Each row below holds a small network's activations on one input, seen along a few directions.
In each table, some parts of the input vary, and every possible input appears once, in random order.
Descriptions start from the smaller parts, as in this example, which fits no table here: one of 6 places along a line, together with either a single point or (one of 2 separate values, together with one of 5 places around a ring) or one of 11 places along a line.
Shared parts are said once, and a part with two or three values counts as separate values.
In the rows, zero is written as 128.

Other details of the inputs vary at random and push rows far along two fixed directions, the same in every table; ignore that.

A family of inputs:
R1: [116 133 119 141 120 158 171  49 125  95 189 171 135]
R2: [ 85 136 134 139 134 193 142 152  99 129 126 111 109]
R3: [162 117 135 112 132  82 114 112 143 121 133 143 134]
R4: [136 131 114 129 118 111 135  98 139 117 156 149 143]
R5: [109 124 136 131 135 139 117 161 110 154  99  93 117]
R6: [159 124 132 114 133  91 130  90 151 117 138 138 135]
R7: [128 135 133 143 128 112 108 155 132 148  98 113 125]
R8: [169 135 138 147 141  91 116 113 114 100 130 154 151]
R9: [135 133 135 123 115 124 115 176 128 134 105 108 116]
R10: [124 130 136 129 120 133 152  90 140 109 156 161 137]
R11: [124 135 156 151 133 131 110 184  95 136 104 110 115]
R12: [135 122 133 111 142 120 111 147 126 133 110 111 120]
R13: [ 98 103 111 125 124 147 176  55 161 103 170 155 134]
R14: [139 133 140 127 126 118 114 166 136 146  97 110 114]
R15: [127 127 144 142 133 117 107 164 126 158  99 108 121]
R16: [139 133 145 126 137 111 117 159 131 142  97  99 115]
R17: [109 133 122 127 117 151 175  52 143  96 180 169 138]
R18: [150 120 127 130 133  76 108 110 128 124 140 147 147]
R19: [131 133 129 140 130 117 109 154 128 148  93 113 130]
R20: [119 135 125 134 125 136 103 177 121 141  99 104 127]
R21: [121 121 126 129 140 123 103 150 110 143 120 118 130]
R22: [169 125 124 111 134  82 122 121 136 111 132 141 144]
R23: [112 120 132 128 140 131 101 164 110 150 104 102 119]
R24: [ 53 123 100 126 120 227 162 126 103 149 165 111 105]
R25: [134 129 117 114 135 146 152  75 151 121 152 144 131]
R26: [117 125 137 129 142 133 107 162 118 152  99  98 120]
R27: [160 135 124 138 121  79 110 112 150 120 123 148 149]
R28: [109 124 126 116 121 155 137 161 115 141 135 109 106]
R29: [111 133 122 131 118 154 174  51 138  95 183 170 137]
R30: [101 126  95 124 109 175 170  67 132 119 181 154 136]
R31: [126 134 126 136 118 123 108 169 119 138  98 107 132]
R32: [126 138 138 129 128 127 117 174 128 147  91  95 107]
R33: [ 94 136 137 133 135 177 139 150 109 126 122 115 116]
R34: [ 91 119 130 132 122 168 137 130 120 154 135 113 110]
R35: [ 53 129 109 141  99 229 159 137 115 159 143 109  96]
R36: [131 136 129 116 132 136 118 180 119 134 105 102 116]
R37: [125 138 129 120 125 143 114 185 121 135  95  95 115]
R38: [ 88 125 113 131 119 164 143 133 111 141 152 116 116]
R39: [ 63 126 108 132 103 214 162 131 111 150 161 117 104]
R40: [154 133 114 118 117 118 141  91 150 110 136 151 140]
R41: [119 121 120 128 124 132 146  71 141 127 160 144 134]
R42: [127 129 130 115 138 133 116 179 114 137 110 100 116]
R43: [133 134 122 144 138 150 142  82 116 100 164 160 139]
R44: [151 119 130 128 133  74 108 105 136 124 133 143 144]
R45: [158 134 143 133 136  90 123 116 130 101 121 151 151]
R46: [ 63 106 120 126 136 197 158 138 130 137 122 103 106]
R47: [139 138 135 122 138 125 107 173 132 143  86 102 117]
R48: [162 132 120 135 123  86 111 111 146 121 117 149 154]
R49: [130 117 112 126 127 116 132  83 125 122 158 155 148]
R50: [137 136 131 122 120 124 114 181 121 132  90  99 121]
R51: [121 123 129 117 128 126 126 140 117 131 131 116 116]
R52: [171 137 128 123 122  80 119 115 154 111 121 144 140]
R53: [164 119 129 109 136  83 116 109 138 116 124 138 139]
R54: [116 131 136 144 124 132 107 173 125 160  95 106 116]
R55: [119 131 116 138 123 164 171  51 122  94 182 172 141]
R56: [121 136 126 138 128 137 102 172 124 147  93 107 124]
R57: [156 123 120 127 133  82 114 117 130 120 136 146 153]
R58: [122 126 108 114 123 163 175  47 150 117 170 153 131]
R59: [ 87 115 124 130 120 166 134 129 112 152 142 118 109]
R60: [155 136 143 126 142  93 119 118 140 102 121 151 151]
R61: [109 120 108 108 120 177 175  55 140 121 171 141 122]
R62: [161 132 148 140 132  87 119 116 131 107 134 158 146]
R63: [124 126 115 132 128 139 149  71 141 129 151 148 140]
R64: [101 132 113 136 127 192 170  60 120 101 184 163 130]
R65: [169 134 126 116 125  78 123 122 145 107 133 141 140]
R66: [162 133 122 134 137  87 105 109 154 127 117 149 152]
R67: [151 116 129 130 130  82 107 113 130 129 143 153 146]
R68: [134 127 141 114 145 126 110 167 124 144  93  93 114]
R69: [133 131 135 120 122 125 119 183 121 138 109 105 112]
R70: [143 106 132 126 142  86 130 113 153 109 113 139 148]
R71: [173 134 127 120 132  84 120 111 153 119 112 143 143]
R72: [165 138 143 150 138  84 115 113 117 101 137 152 145]
R73: [155 134 143 128 135  89 125 116 135 102 119 150 152]
R74: [162 134 142 137 137  90 121 115 125 100 124 153 151]
R75: [121 134 156 140 130 127 118 173 111 132 105 116 120]
R76: [124 131 131 139 114 122 106 173 124 143 106 112 126]
R77: [121 124 132 115 141 135 110 172 110 141 108 101 114]
R78: [166 128 127 114 131  75 121 122 139 111 138 140 140]
R79: [132 118 124 112 123 138 152  77 149 124 160 144 125]
R80: [169 136 126 120 118  79 120 119 151 105 127 141 143]
R81: [124 123 132 116 135 129 116 168 106 140 107 101 116]
R82: [ 96 105 144 134 134 137 127 179 131 144  94  97 110]
R83: [ 60 120 107 131 110 212 161 128 105 153 168 119 103]
R84: [127 120 138 118 130 123 112 168 113 143 116 109 112]
R85: [152 117 126 125 135  81 109 104 132 124 128 144 148]
R86: [173 132 123 113 127  85 125 121 141 108 127 143 145]
R87: [ 78 125 123 122 117 208 168 117 127 151 148 110  95]
R88: [138 134 137 127 119 123 113 172 132 140  98 110 114]
R89: [119 133 126 131 131 136 108 178 114 143 107 104 124]
R90: [158 137 146 141 135  83 121 115 128 101 131 151 145]
R91: [161 121 133 113 134  76 115 109 141 116 130 137 135]
R92: [127 135 155 155 135 131 107 184  89 136 106 110 115]
R93: [ 84 129 120 134 133 189 141 128 121 155 128 108 111]
R94: [102 130 133 141 129 148 129 141 122 153 117 104 114]
R95: [158 134 123 134 118  78 110 116 147 114 129 146 152]
R96: [ 71 135 103 118 111 232 168 121 123 139 145 112  97]
Each input here is: one of 4 places along a line, together with either a single point or one of 5 places along a line or (one of 2 separate values, together with one of 9 places around a ring).
- Changing only the place on the line of 4 turns R89 into R4. The same change can be made to R77. Which row results? => R51
- Changing only the place on the line of 4 turns R72 into R92. The same change can be made to R32. Which row results? => R14
- Changing only the place on the line of 4 turns R95 into R76. The same change can be made to R13. Which row results? => R82
- Change only the place on the ring of 9 in R47. List by row number the other rows that result. => R12, R25, R36, R37, R42, R68, R77, R96
- Change only the choice among 2 separate values in R40. List by row number the other rows that result. => R48
- Change only the place on the line of 5 in R60. List by row number the other rows that result. => R2, R33, R43, R64
- Change only the choice among 2 separate values in R27. List by row number the other rows that result. => R52
- A walk changes only the place on the line of 4. It starts at R83 and steps to R38. List the rest of the walk in order. => R57, R24
- Change only the place on the line of 5 in R90. List by row number the other rows that result. => R1, R17, R29, R72
- Change only the place on the ring of 9 in R9. List by row number the other rows that result. => R3, R14, R28, R69, R79, R84, R87, R88

A family of inputs:
R97: [135 144 149 149 132 105 108 191  95 115  94 108 127]
R98: [156 146 143 148 124  84 105 156 104 116 121 134 137]
R99: [ 83 136 110 123 109 220 167 109 124 134 149 120 102]
R100: [114 115 102 122 121 148 154  70 141 132 163 146 134]
R101: [103 119 102 123 119 156 147  84 135 146 166 134 123]
R102: [174 135 139 127 134  64  85 173 141 120  81 119 144]
R103: [103 129 118 129 122 147 115 158 121 165 115 100 112]
R104: [118 128 105 121 106 160 155  80 142 119 160 151 134]
R105: [145 125 139 125 134  94 112 169 138 126 101 117 127]
R106: [118 142 133 124 124 151 124 160 125 133 106 106 117]
R107: [137 122 112 124 123 115 131  94 146 131 137 145 143]
R108: [199 145 140 140 132  59 125  78 134  77 148 181 162]
R109: [133 125 104 122 113 131 144  78 151 123 150 156 144]
R110: [ 99 130 124 138 136 192 148 107  96 120 161 142 121]
R111: [164 121 148 119 140  59  93 176 138 123  86 115 133]
R112: [119 134 166 158 145 112 102 179 110 139  85 107 126]
R113: [210 138 132 139 126  30 122  61 142  70 159 200 183]
R114: [116 132 139 122 131 145 136 159 129 133 116 110 111]
R115: [ 86 123 117 117 127 192 164  98 122 133 154 116 112]
R116: [109 132 126 130 116 152 123 170 120 150 121 103 111]
R117: [174 122 119 133 137  82 127  47 135  85 180 203 177]
R118: [175 128 146 126 134  51  84 176 140 136  98 122 135]
R119: [135 133 110 122 110 131 132  94 145 125 155 149 136]
R120: [125 122 137 119 131 107 101 177 115 152 105  96 113]
R121: [123 130 112 123 125 154 147  88 142 131 142 139 125]
R122: [147 128 150 115 139  94 112 162 133 127  99 114 124]
R123: [132 138 151 141 153 122  98 180  93 126 103 117 133]
R124: [ 83 121 125 152 123 168 158  86 127 120 157 148 129]
R125: [209 118 139 148 136   9 111  32 170  82 157 216 195]
R126: [136 122 118 105 130 124 160  51 150 101 173 162 140]
R127: [118 151 147 145 129 144 132 164  94 118 117 114 120]
R128: [106 122 133 127 121 151 134 171 120 146 112 103 108]
R129: [163 128 160 158 140  45  75 160 126 135  97 134 148]
R130: [181 134 116 120 128  86 126  69 165 106 138 170 155]
R131: [165 123 137 128 148  58  86 167 136 135  83 110 141]
R132: [148 127 142 151 134 102 132  70 141 107 147 170 149]
R133: [141 123 103 121 109 133 164  47 159 102 183 178 151]
R134: [135 121 121 118 132 139 145  82 135 121 149 138 128]
R135: [104 131 118 127 123 155 125 164 126 143 102 101 116]
R136: [138 112 111 109 113 120 164  43 159 103 181 178 144]
R137: [106 133 117 128 116 151 116 162 123 159 112 103 113]
R138: [119 138 136 126 128 150 131 165 125 133 111 106 117]
R139: [108 139 127 125 127 158 126 162 125 145 100 101 114]
R140: [ 83 123 108 123 123 206 168  93 123 144 154 118 103]
R141: [133 126 150 119 136 122 113 183 119 140  90  97 105]
R142: [103 118 126 124 134 148 126 158 116 141 110  93 114]
R143: [103 121 132 119 119 143 123 166 119 152 121 102 103]
R144: [123 128 128 129 135 118 104 177 127 147  86  97 122]
R145: [114 130 133 125 139 139 123 156 121 148 104  97 116]
R146: [102 116 131 118 127 146 129 160 111 147 113  97 110]
R147: [ 85 132 109 121 122 194 162  97 133 139 148 124 114]
R148: [ 84 120 118 113 122 201 170 100 118 133 156 117  99]
R149: [ 96 113 108 120 118 173 159  87 126 134 160 129 122]
R150: [107 130 126 129 123 156 131 171 123 134 111 101 114]
R151: [107 118 131 117 134 135 126 162 118 135 110  98 113]
R152: [182 131 147 143 150  46  67 161 110 121 112 145 156]
R153: [ 88 132 113 125 113 213 172 111 125 130 155 122 104]
R154: [170 122 141 125 141  52  76 166 129 143  95 110 138]
R155: [100 126 121 121 119 188 167 107 132 128 154 129 105]
R156: [108 127 132 141 143 149 117 160  94 123 124 122 129]
- Changing only one part turns R146 into R151. The same change can be made to R125. Which row results? => R124
- Describe the family of inputs behind these rows. => one of 5 places along a line, together with either one of 3 separate values or one of 9 places around a ring
- Change only the place on the ring of 9 in R138. List by row number the other rows that result. => R106, R114, R115, R122, R126, R139, R145, R147
- Which other rows agree with R140 in the place on the line of 5? List them by row number. => R99, R108, R110, R121, R130, R132, R134, R141, R148, R153, R155
- Which other rows agree with R118 in the place on the line of 5? List them by row number. => R98, R101, R103, R116, R119, R120, R129, R137, R143, R152, R154
